A small network was shown many inputs. Here are its activations along a few directions, one row for each input.
In each table, some parts of the input vary, and every possible input appears once, in random order.
Descriptions start from the smaller parts, as in this example, which fits no table here: one of 6 places along a line, together with either a single point or one of 9 places along a line or (one of 3 separate values, together with one of 5 places around a ring).
Shared parts are said once, and a part with two or three values counts as separate values.

Other details of the inputs vary at random and push rows far along two fixed directions, the same in every table; ignore that.

Table:
R1: [  1   2   2  -3  27 -10   9 -14   1   1  10 -16  -1   9 -14]
R2: [  3  -4  25 -10  20 -11   3 -11  19  10  16 -11   6  18   2]
R3: [-11   5 -17   3 -12  10 -24 -23  -5   8   8   5  -8 -18   3]
R4: [  2 -12  20  -8   8  -9  16   7   7  14  22 -18   6  15  -3]
R5: [  4 -10  -2  -3  19  -7  19  -2  -6   5  12 -20   1   2 -18]
R6: [  7   0   6   5 -28 -12 -19  18  17 -11 -41  38 -30  -3  24]
R7: [-10   3  -7  -2 -17  13 -24 -22   3   7   7  13   1 -16  16]
R8: [  0   2  15  -5  18  -1  15  -5   3   1  16 -13  17  13  -4]
R9: [-12   8  -6   3 -24  21 -25 -12  -5   4  11   4  10 -12  10]
R10: [  1   0   3  -5  29 -11  14 -15   4   4  11 -10  -3   5 -10]
R11: [  6  -4 -15   7 -29   1  -4  25  -5 -12 -40  32 -24 -20  13]
R12: [-12   2 -21   2  -9  12 -20 -24  -5   9   7   8  -8 -20   2]
R13: [ -2   4   7  -1  21   4  13  -3  -1  -2  13 -15  19  14 -10]
R14: [  3   9   8  -2  27  -5   3 -11   2   0  11 -15  13  14 -10]
R15: [-12  -9 -28   2 -16  16 -10 -13 -13  13  10   1  -6 -26  -5]
R16: [  2  -4   2  -2  12  -2  19   5  -8   5  16 -22  11   9 -15]
R17: [-11  -6 -14  -1 -29  18  -8  -7 -10  15  14   5   3 -23   8]
R18: [-12  -4  10  -5 -34  16 -28 -11  11  13  15  10   2  -8  25]
R19: [ -9   5  -7  -1 -18  13 -27 -22   2   5   7  10   3 -14  13]
R20: [ 18   5   3   9   1 -14  22  48  -4 -25 -40   9  -6  15  -3]
R21: [-11   6 -14   1 -14  17 -26 -21  -2   6   5  11   4 -15   9]
R22: [-10  -6 -23   4 -18  13 -13 -11 -13  13  12  -4  -6 -23  -4]
R23: [ 16  12  18   6   7 -13  14  38   5 -32 -39  12   2  24   4]
R24: [ 10  -9   2   6 -36 -10 -12  34   9  -9 -42  35 -29  -7  21]
R25: [  0   3  15  -3  17  -1  11  -5   2  -3  16 -16  18  15  -6]
R26: [ 15   2  -1   8   5 -10  27  44  -4 -24 -39  11  -5  13  -6]
R27: [ 17  12  14   4  16 -18   8  25   8 -28 -38  12  -3  22   3]
R28: [  3  -8  -4  -2  19  -7  18  -1  -8   5  11 -22   0   3 -19]
R29: [  2   1   3  -4  27 -11  10 -16   3   1  11 -13  -1   7 -12]
R30: [  3  -5   4  -3  12  -3  21   4  -6   5  16 -20  11   8 -13]
Each input here is: one of 5 places around a ring, together with either a single point or one of 5 places along a line.
The inputs of R28 and R23 match in every part but the place on the ring of 5. If R15 is changed in the same way as R28 into R23, which row does it become?
Answer: R13
List by row number the other rows that have the place on the ring of 5 in common with R12.
Answer: R1, R3, R6, R10, R29
List by row number the other rows that have the place on the ring of 5 in common with R27.
Answer: R2, R7, R14, R19, R21

Table:
R31: [ -3  13   7   1 -14   7 -24  -7   9 -10 -12  19   2  -2  21]
R32: [ -2   3 -10   4  -3   1  -9  -3  -1  -2 -10   9  -8  -6   1]
R33: [ 10  10  15   0  32 -15  14   5   7 -15  -9  -8   3  24  -9]
R34: [ -1  -4 -10   1 -19  -1 -12   0   1   3 -10  13 -16 -12   8]
R35: [ -2   4 -10   4  -4   5 -12  -1  -1  -5 -11   9  -4  -5   3]
R36: [ -9 -13   1  -9  29   1  13 -32  -5  32  56 -43  14   3 -25]
R37: [-24  -7 -11  -6 -21  26 -27 -43  -9  36  57 -22  15 -22  -2]
R38: [ -1   4   0   1 -14   1 -17  -8   7  -4 -11  19  -8 -10  15]
R39: [ -2   3  -8   2  -3  -2 -11  -8   2  -2 -10  12 -12  -7   4]
R40: [ -2   1 -11   5 -15   6 -14   2  -2  -4 -13  14  -6 -10   6]
R41: [ 12   2  14   0  21 -15  21  18   2  -9  -5 -13   6  23 -11]
R42: [ 10  -2   9  -1  30 -14  27  11   5  -8  -8  -4   2  16 -10]
R43: [ -4   6  -2   2 -15  11  -8   3   3  -6 -11  18   4  -4  14]
R44: [ -8  -2  14 -14  50  -3  11 -48   6  22  55 -40  21  12 -19]
R45: [ 12  -2   8   0  29 -15  22  15   1  -9  -8 -11   1  19 -14]
R46: [-10   2  21 -14  40   2   7 -47   7  20  59 -39  31  15 -13]
R47: [ 12  -3   8   0  27 -19  22  14   2  -7  -8 -11  -3  18 -15]
R48: [ -4   9  -4   5 -17  11 -17   4   0  -8 -13  13   3  -3  10]
R49: [ 10  -2  17  -4  20 -11  29  20   5  -7  -4  -8  10  22  -5]
R50: [ -2   8  -5   6 -17   7 -16   2  -1  -6 -11  13  -1  -5   8]
R51: [-22 -10  -7 -12 -13  19 -25 -54   1  38  57 -17  10 -23   5]
R52: [  0  -4 -11   4 -19   2 -11   5  -2   2 -10  11 -12 -11   5]
R53: [ -1   4   8  -1 -24   4 -17   0   8  -3  -6  16   0  -3  21]
R54: [ -1  -7  -5   3 -16   3  -6  11  -2   4  -5   5  -8  -8   3]
R55: [ -9  -7   2 -11  42  -4  13 -43  -1  26  54 -40  13   6 -25]
R56: [  1  -6 -21   6  -8   5  17  13 -20  -7  -9  -4  -8 -16 -14]
R57: [  3  -2 -24   6  -4   4  13  10 -22  -6 -11  -2  -4 -16 -12]
R58: [ -2  -8  -6   1 -20   6  -4   8   0   5  -9  15  -9 -12   9]
R59: [ -2   2  -1   2 -17   8 -12   7  -2  -4  -6   6   4  -1   7]
R60: [ -1   2  12  -2 -19   3 -14   0   8  -1  -3  11   1  -2  18]
R61: [ 12  -3  10  -3  29 -22  22  10   5  -7  -8  -9  -7  18 -13]
R62: [-4  8 -1  1 -9 11 -7  2  3 -6 -8 14  5 -2 12]
R63: [ -1   1  12  -2 -21   2 -13   3   8   0  -1  11   0  -2  19]
R64: [ -3   5  -2   2 -19  11  -9   5   2  -5  -9  18   3  -6  14]
R65: [ 12  -4  21  -5  25 -20  21  10  11  -5  -6  -8  -2  19  -4]
R66: [ -1   5  -4   5 -19   6 -16   4  -2  -4 -10  11  -2  -5   8]
R67: [ -2   0   0   2 -25   2 -14   6   2   1  -6  10  -9  -8  12]
R68: [ 11  -1  17   0  20 -11  22  22   2  -8  -4 -14   9  23 -11]
R69: [ 10   5   7   0  37 -19  18   3   5 -11 -11  -7  -7  19 -12]
R70: [  0  -1 -11   4 -14   2 -12   2  -3  -1 -12  12 -12 -10   4]
R71: [ -1   9  10   0 -12   4 -16  -6   9  -7  -5  15   4  -1  17]
R72: [ 11   1  15  -1  20 -11  22  20   2 -10  -4 -14  10  24 -10]
R73: [ -1   1   1  -1 -15   1 -17  -6   7  -2 -10  18 -10  -9  15]
R74: [-24 -11  -5 -10 -13  27 -12 -40  -5  38  60 -22  21 -18   0]
R75: [ -1  -5  -8   1 -19   0 -12   2   1   4 -10  11 -17 -12   7]
R76: [ -3  10  -6   5 -16  12 -20   4   0  -9 -14  13   3  -3  11]
R77: [ -1   0   0   4 -20   3  -9  11  -2   1  -3   5  -3  -4   6]
R78: [ -1  -5   5  -2 -16  -2  -9   1   8   5  -3  10 -10  -7  14]
R79: [ -1   3  -2   3 -15   3 -12   4  -1  -3  -5   6   0  -2   5]
R80: [ -2  -7  -8   1 -20   5  -5   6   1   3 -10  16  -8 -11  10]
R81: [  0   2 -28   8  -8   7   6  11 -20  -5 -15   6  -5 -18  -8]
R82: [ -1  -3  -8   2 -12   3  -9   5  -2   0  -7   7  -5  -6   2]
R83: [  9   0   9  -1  32 -14  27  10   6  -8  -9  -3   2  18 -10]
R84: [ -3   7  -4   5 -19  11 -16   5  -1  -7 -11  12   3  -4  10]
R85: [-24  -4 -11  -7 -14  29 -26 -44  -9  32  57 -23  22 -18  -2]
R86: [ 11   5  27  -5  23 -17  16   9  12 -12  -4  -6   9  25   1]
R87: [ 12  -5   8   0  24 -15  23  18   2  -6  -7 -12   1  18 -14]
R88: [ 13  -3 -10   3  25 -12  38  21 -18 -12 -11 -17   1   5 -26]
R89: [ -1   7  -1   2 -10   2 -13  -4   2  -6  -7  10  -4  -3   7]
R90: [ 11   3  17  -2  24 -19  18  11   6 -11  -6 -10   2  22  -9]
R91: [ -3   3 -11   5 -12   6 -15   1  -1  -4 -14  15  -6  -9   6]
R92: [ 12  -1   9  -2  31 -21  21   8   5  -7  -9  -8  -8  17 -13]
R93: [ 12   2   6   2  31 -17  21  10   2  -9  -9  -9  -2  18 -15]
R94: [ -3  -5  -7   1 -18   5  -6   5   1   2 -10  17  -7 -11  10]
R95: [  1  -4 -24   7 -13   6  13  12 -20  -8 -11   0  -8 -19 -11]
R96: [ 10   9  15   0  30 -16  16   5   7 -14  -8  -7   3  23  -9]
R97: [ -1  -6  -6   3 -15   4  -7   8  -2   3  -7   5  -7  -7   2]
R98: [ 12   6  27  -4  25 -15  15   7  12 -13  -4  -6   9  25   1]
R99: [ 10 -10  13  -3  22 -15  31  21   4  -1  -5  -8  -2  16  -9]
R100: [  3   0 -24   7  -3   4  12   8 -21  -7 -11  -1  -3 -16 -12]
R101: [-21  -9  -3 -13  -1  15 -19 -55   1  35  58 -22  13 -17   0]
R102: [ 11   4  16  -2  26 -17  18  10   6 -12  -6  -9   2  22  -9]
R103: [ -3  10  -5   6 -15   7 -17   0  -1  -7 -12  13  -1  -4   8]
R104: [-1 -4 -5  0 -9  4 -2  3  0  1 -7 12 -6 -7  6]
R105: [ -1   0   2   1 -17   1 -11   3   2   0  -4   6  -6  -4   8]
R106: [ -1  -6  -5   0 -14  -3  -7   3   2   6  -5   6 -16  -9   5]
R107: [  9   0  18  -4  22 -11  27  18   5  -8  -4  -7  11  22  -5]
R108: [  0   4 -28   8  -6   8   5  10 -20  -5 -14   5  -5 -17  -9]
R109: [ -2   5 -13   6  -8   4 -15  -2  -2  -4 -15  14 -11  -8   5]
R110: [-3  2 -8  1 -3  5 -5 -2  2 -2 -9 14 -4 -7  7]
R111: [ -3  -1   0   4 -27   9 -12  14  -2   0  -6   8  -1  -6  10]
R112: [ -2  11  -3   5  -6   6 -15  -1   0  -7  -9   8   1   0   5]
R113: [-12  -7  10 -14  31   9  16 -34  -2  28  61 -40  30   9 -17]
R114: [-25 -12  -5 -10 -16  27 -13 -38  -5  39  61 -21  19 -19   1]
R115: [ -3   6   0   1 -11   1 -18 -10   8  -5 -13  20  -8  -9  15]
R116: [  0  -7 -20   7  -7   1  20  15 -21  -7  -6  -5  -8 -12 -13]
R117: [ 12   1  17  -3  23 -19  21  13   6  -9  -5 -11   2  22  -9]
R118: [ -1  -6  -9   4 -21   2 -10   9  -2   5  -8   9 -14 -12   5]
What is each input in this table made of?
Answer: one of 8 places along a line, together with either a single point or (one of 2 separate values, together with one of 5 places along a line)
The inputs of R55 and R61 match in every part but the place on the line of 8. If R84 is changed in the same way as R55 into R61, which row does it become?
Answer: R59
The inputs of R103 and R41 match in every part but the place on the line of 8. If R83 is changed in the same way as R103 into R41, which row does it become?
Answer: R80
Change only the choice among 2 separate values in R49. List by row number the other rows that result.
Answer: R80
Change only the place on the line of 8 in R57. List by row number the other rows that result.
Answer: R56, R81, R88, R95, R100, R108, R116
List by row number the other rows that have the place on the line of 8 in common with R112.
Answer: R31, R33, R35, R44, R62, R69, R76, R108, R109, R110
List by row number the other rows that have the place on the line of 8 in common with R92.
Answer: R45, R57, R66, R70, R73, R85, R98, R102, R104, R113
A walk changes only the place on the line of 5. It starts at R115 and steps to R39. List the rest of the walk in order.
Answer: R32, R91, R83
Change only the place on the line of 5 in R105. List by row number the other rows that result.
Answer: R37, R60, R68, R74
